These are the activations of a small neural network, seen along a few directions. Each row is one input.
Each table varies a few parts of the input and shows all the possible inputs, shuffled.
Descriptions start from the smaller parts, as in this example, which fits no table here: one of 6 places along a line, together with either a single point or one of 9 places along a line or (one of 3 separate values, together with one of 5 places around a ring).
Shared parts are said once, and a part with two or three values counts as separate values.
(in the rows, 128 means zero)

Other details of the inputs shift rows strongly along two fixed directions, in all tables alike. That doesn't count.

Rows:
r1: [116  93 119 135 105 146 108 107 123 139 134  59]
r2: [105 154  92 119 140 146 141 102 147 114 123  73]
r3: [131 116 155 143 130 114 119 148 115 128 143 137]
r4: [100 149 105 141 130 143 136  98 159 130 123  67]
r5: [146 157 139 118 152 111 146 149 123 119 121 191]
r6: [150 156 133 119 144 110 132 142 126 122 138 182]
r7: [113 143  93 115 128 157 137  97 159 117  99  97]
r8: [104 166  99 120 146 151 155 114 156 116 114 101]
r9: [153 135 128 111 133 127 129 142 122 123 119 190]
r10: [107 135 100 120 125 163 131 109 156 126 104  84]
r11: [102 163  97 112 144 140 139 101 155 114 113 104]
r12: [129 106 125 126 115 137 114 126 124 136 128 103]
r13: [146 148 140 112 144 111 145 157 120 115 137 188]
r14: [140  57 171 150  88 108  99 155  96 153 155 114]
r15: [157 158 138 110 155 109 140 144 110 115 130 203]
r16: [113 151  93 117 131 160 140 102 160 120  94 107]
r17: [114 137  89 118 126 160 129  89 147 120 107  85]
r18: [139 142 137 122 143 110 139 134 124 118 126 157]
r19: [144 160 131 106 152 111 134 147 119 120 130 199]
r20: [143 159 136 113 148 118 150 160 125 117 131 192]
r21: [126 130 137 130 138 123 125 131 129 115 133 125]
r22: [136 122 135 130 122 133 132 138 129 136 117 157]
r23: [106  88 124 156 101 140 119 107 134 147 124  60]
r24: [128 125 131 134 132 115 126 121 117 127 133 109]
r25: [113 136  93 121 128 152 136  96 158 118 102  96]
r26: [135 142 138 136 132 113 131 140 131 130 137 150]
r27: [118  70 173 165  96  92 101 148  91 159 166  98]
r28: [145 102 142 127 112 125 113 137 106 137 138 144]
r29: [123 132 138 138 135 120 138 129 126 132 126 123]
r30: [120 154  89 106 134 160 133 102 154 118 100 111]
r31: [110 153  97 115 133 166 143 106 162 124  95 108]
r32: [153 144 137 107 135 130 136 158 128 125 114 213]
r33: [134  73 172 159 110  98  97 147  89 140 166 102]
r34: [116  69 176 168  96  94 104 148  92 163 166  99]
r35: [139  49 163 164  87 101  95 139  88 157 156 102]
r36: [141 120 134 118 120 129 126 138 128 129 121 154]
r37: [111 158 102 126 137 137 137  99 160 116 121  88]
r38: [104 138  99 121 128 167 136 107 160 129 102  83]
r39: [140  46 163 164  84 103  94 136  83 157 162 101]
r40: [103 112 120 140 117 126 113 103 119 137 145  63]
r41: [159 167 133 100 157 116 148 158 113 110 138 219]
r42: [132  82 180 163 114 101 109 158  97 145 160 125]
r43: [154 162 132 114 148 112 135 141 123 118 140 194]
r44: [106 136  92 130 124 157 136  96 158 124  99  87]
r45: [158 164 138 104 164 119 135 152 117 104 131 218]
Description of these inputs: one of 5 places along a line, together with either one of 4 places along a line or one of 5 separate values.
Question: The inputs of r4 and r43 match in every part but the place on the line of 5. If r22 is changed in the same way as r4 into r43, which row does it become?
Answer: r17
Question: The inputs of r39 and r44 match in every part but the place on the line of 5. If r1 is changed in the same way as r39 into r44, which row does it become?
Answer: r10
Question: Change only the place on the line of 4 in r7. List by row number the other rows that result.
Answer: r14, r25, r36
Question: Change only the choice among 5 separate values in r43. List by row number the other rows that result.
Answer: r15, r40, r41, r45
Question: Which other rows agree with r33 in the place on the line of 5? List them by row number.
Answer: r2, r6, r9, r12, r19, r24, r30, r35

Rows:
r46: [103 112 130 154 109 116 121 120 123 148 146  81]
r47: [138 164 129 110 150 130 136 150 123 112 138 181]
r48: [134  77 159 155 109  99 108 134 101 137 153  82]
r49: [117 158 100 114 145 143 130 105 139 107 130 109]
r50: [160 157 154 116 160 109 146 159 115 122 124 228]
r51: [119  90 162 153  99 102 111 143 109 155 164  85]
r52: [126 117 111 136 104 160 131 115 144 141 113 104]
r53: [158 100 142 137 110 132 124 146 115 149 130 175]
r54: [144  97 143 114 106 134 123 156  98 143 122 169]
r55: [158  76 148 117 100 112 114 154  87 145 134 173]
r56: [112 154 104 131 143 131 146 101 147 114 107 113]
r57: [110 108 125 153 111 110 116 110 120 143 146  81]
r58: [105 163 103 121 151 157 144 113 149 102 110  97]
r59: [115 166 105 116 143 144 133 120 146 121 123 105]
r60: [116 136 107 111 125 162 122 118 171 122  95 125]
r61: [115 157 113 119 147 143 146 125 154 113 113 101]
r62: [125 131 125 138 132 128 124 116 127 120 124  88]
r63: [158 151 150 114 166 117 141 165 110 108 131 225]
r64: [148 151 129 111 156 121 142 139 124  98 126 178]
r65: [105 163 107 117 146 147 154 110 164 114 107  97]
r66: [131  79 163 158 104  95 112 128 102 142 150  85]
r67: [124 104 109 115 108 150 122 111 120 132 109 104]
r68: [151 106 165 134 115  85 115 146  96 141 163 165]
r69: [129  56 145 141  90 130 105 135  90 158 134  97]
r70: [152  80 169 137 111 120  95 154 110 146 132 184]
r71: [101 161  99 124 145 140 156 111 164 117 103 105]
r72: [125 160  98 110 142 133 131 107 145 114 125 105]
r73: [117 140  96 113 131 165 119  92 167 114  89 120]
r74: [114 156 104 117 150 146 131 110 138 115 130 110]
r75: [138 136  89 118 118 157 138 102 156 123 102 122]
r76: [127 139  96 120 117 166 143 120 163 130 103 123]
r77: [106 106 135 140 114 127 117 131 124 133 158  72]
r78: [141 126 154 134 129 104 120 144 106 143 151 161]
r79: [156 160 132 107 147  95 142 147 122 119 135 231]
r80: [115 154 102 121 151 148 138 104 143  99 114 101]
r81: [118  90 162 156  98 106 109 135 102 155 164  90]
r82: [129  81 163 163 115 108 108 139  98 146 151  83]
r83: [133  57 154 149  86 118  86 126 117 144 136 101]
r84: [110 153 111 119 149 148 146 125 150 105 119 104]
r85: [130 145  85 120 123 168 140  95 159 123  96 114]
r86: [144  95 171 157 127  88 122 158  94 147 147 170]
r87: [162 156 137 101 153 107 133 157 112 106 146 223]
r88: [133 159 134 126 147 117 151 144 131 121 115 183]
r89: [116 170  95 111 145 144 133  99 147 113 120 101]
r90: [154 160 139 117 153 101 141 157 115 130 135 234]
r91: [157 136 134  84 132 135 145 172 117 125 110 234]
r92: [145 154 124 121 149 106 147 135 130 113 115 183]
r93: [116 111 134 145 112 117 113 107 119 140 147  74]
r94: [105 165 109 121 146 150 150 105 156 115 104 100]
r95: [118 161 102 116 150 143 131 110 145 123 124 107]
r96: [102 138 114 135 121 126 133 120 144 137 133  94]
r97: [114 114 120 130 111 156 108 116 151 132 103 106]
r98: [117 132 127 136 131 128 133 103 133 124 121  92]
r99: [121  84 169 159 106 109 111 144 100 145 153  83]
r100: [123  88 158 150 103 105 106 150 108 152 167  82]
Question: The inputs of r53 and r52 match in every part but one. If r90 is changed in the same way as r53 into r52, which row does it become?
Answer: r46
Question: The inputs of r58 and r80 match in every part but one. If r54 is changed in the same way as r58 into r80, which row does it become?
Answer: r67
Question: Describe the family of inputs behind these rows.
Answer: one of 5 places along a line, together with either one of 3 separate values or (one of 2 separate values, together with one of 4 places along a line)
Question: Change only the choice among 2 separate values in r80. List by row number the other rows that result.
Answer: r49
Question: Change only the choice among 3 separate values in r70. List by row number the other rows that result.
Answer: r53, r69
Question: Change only the place on the line of 4 in r100. List by row number the other rows that result.
Answer: r51, r77, r96

Rows:
r101: [146 143  80 107 129 152 154 111 141 121  96 152]
r102: [122 115 140 130 108 121 142 137 126 147 113 139]
r103: [118 154  86 114 140 140 152  90 123 108 127  79]
r104: [106  82 138 149 116 141  88 100 106 136 130  62]
r105: [105 148  82 109 141 133 142  92 134 113 120  79]
r106: [150  90 144 122 105 112 122 134 101 151 131 157]
r107: [134 154 103  68 137 176 126 150 137 113 133 145]
r108: [160 150 132 107 135 111 123 138 129 123 137 218]
r109: [106 121 135 139 126 128 134 135 113 152 124 129]
r110: [112  91 120 159  91 139 142 121 134 154 117  69]
r111: [133  74 153 141  98 124  96 120 113 130 123 101]
r112: [157  98 193 156 139  90 128 177  89 124 163 165]
r113: [134 132 163 133 149 102 133 163 117 109 133 173]
r114: [ 95 112 136 158 107 127 114 111 139 150 144  65]
r115: [130 171 100 105 144 140 126 104 146 116 121 155]
r116: [134 131  91 122 130 170 129  91 158 106  87  96]
r117: [119 114 116 141 112 118 101 100 127 139 148  61]
r118: [106 136 129 131 131 110 149 133 122 129 132 111]
r119: [124 150 125 115 145 148 142 129 163 112  84 151]
r120: [140  99 174 111 112 133 117 209 102 144 165 167]
r121: [145 159 145 120 141 111 139 156 146 133 131 218]
r122: [137 116 136 134 142 122 118 115 109 104 143  95]
r123: [124 156 129 133 139 115 133 137 146 133 132 137]
r124: [128 183 110 113 162 131 180 130 135 108 123 153]
r125: [121 167  86  95 150 147 142 107 125 122 100 160]
r126: [129  82 165 171  88  98 106 151 120 159 162 120]
r127: [117 113 156 142 141 128 115 145 119 137 120 140]
r128: [118 146  83 125 119 147 119  86 162 122 122  94]
r129: [132 165 105  99 168 134 131 113 142  86 110 147]
r130: [148 131 133 131 125 108 110 124 116 135 153 124]
r131: [107 125 135 162 113 121 119 117 138 145 148  56]
r132: [160  90 171 153 114 120 126 170 120 136 122 177]
Question: The inputs of r125 and r109 match in every part but one. If r128 is changed in the same way as r125 into r109, which row does it become?
Answer: r126
Question: Describe the family of inputs behind these rows.
Answer: one of 2 separate values, together with either a single point or (one of 3 separate values, together with one of 5 places along a line)
Question: Change only the choice among 3 separate values in r113. List by row number the other rows that result.
Answer: r118, r123
Question: Change only the choice among 2 separate values in r127. List by row number the other rows that result.
Answer: r104
Question: Change only the choice among 3 separate values in r112. List by row number the other rows that result.
Answer: r124, r131
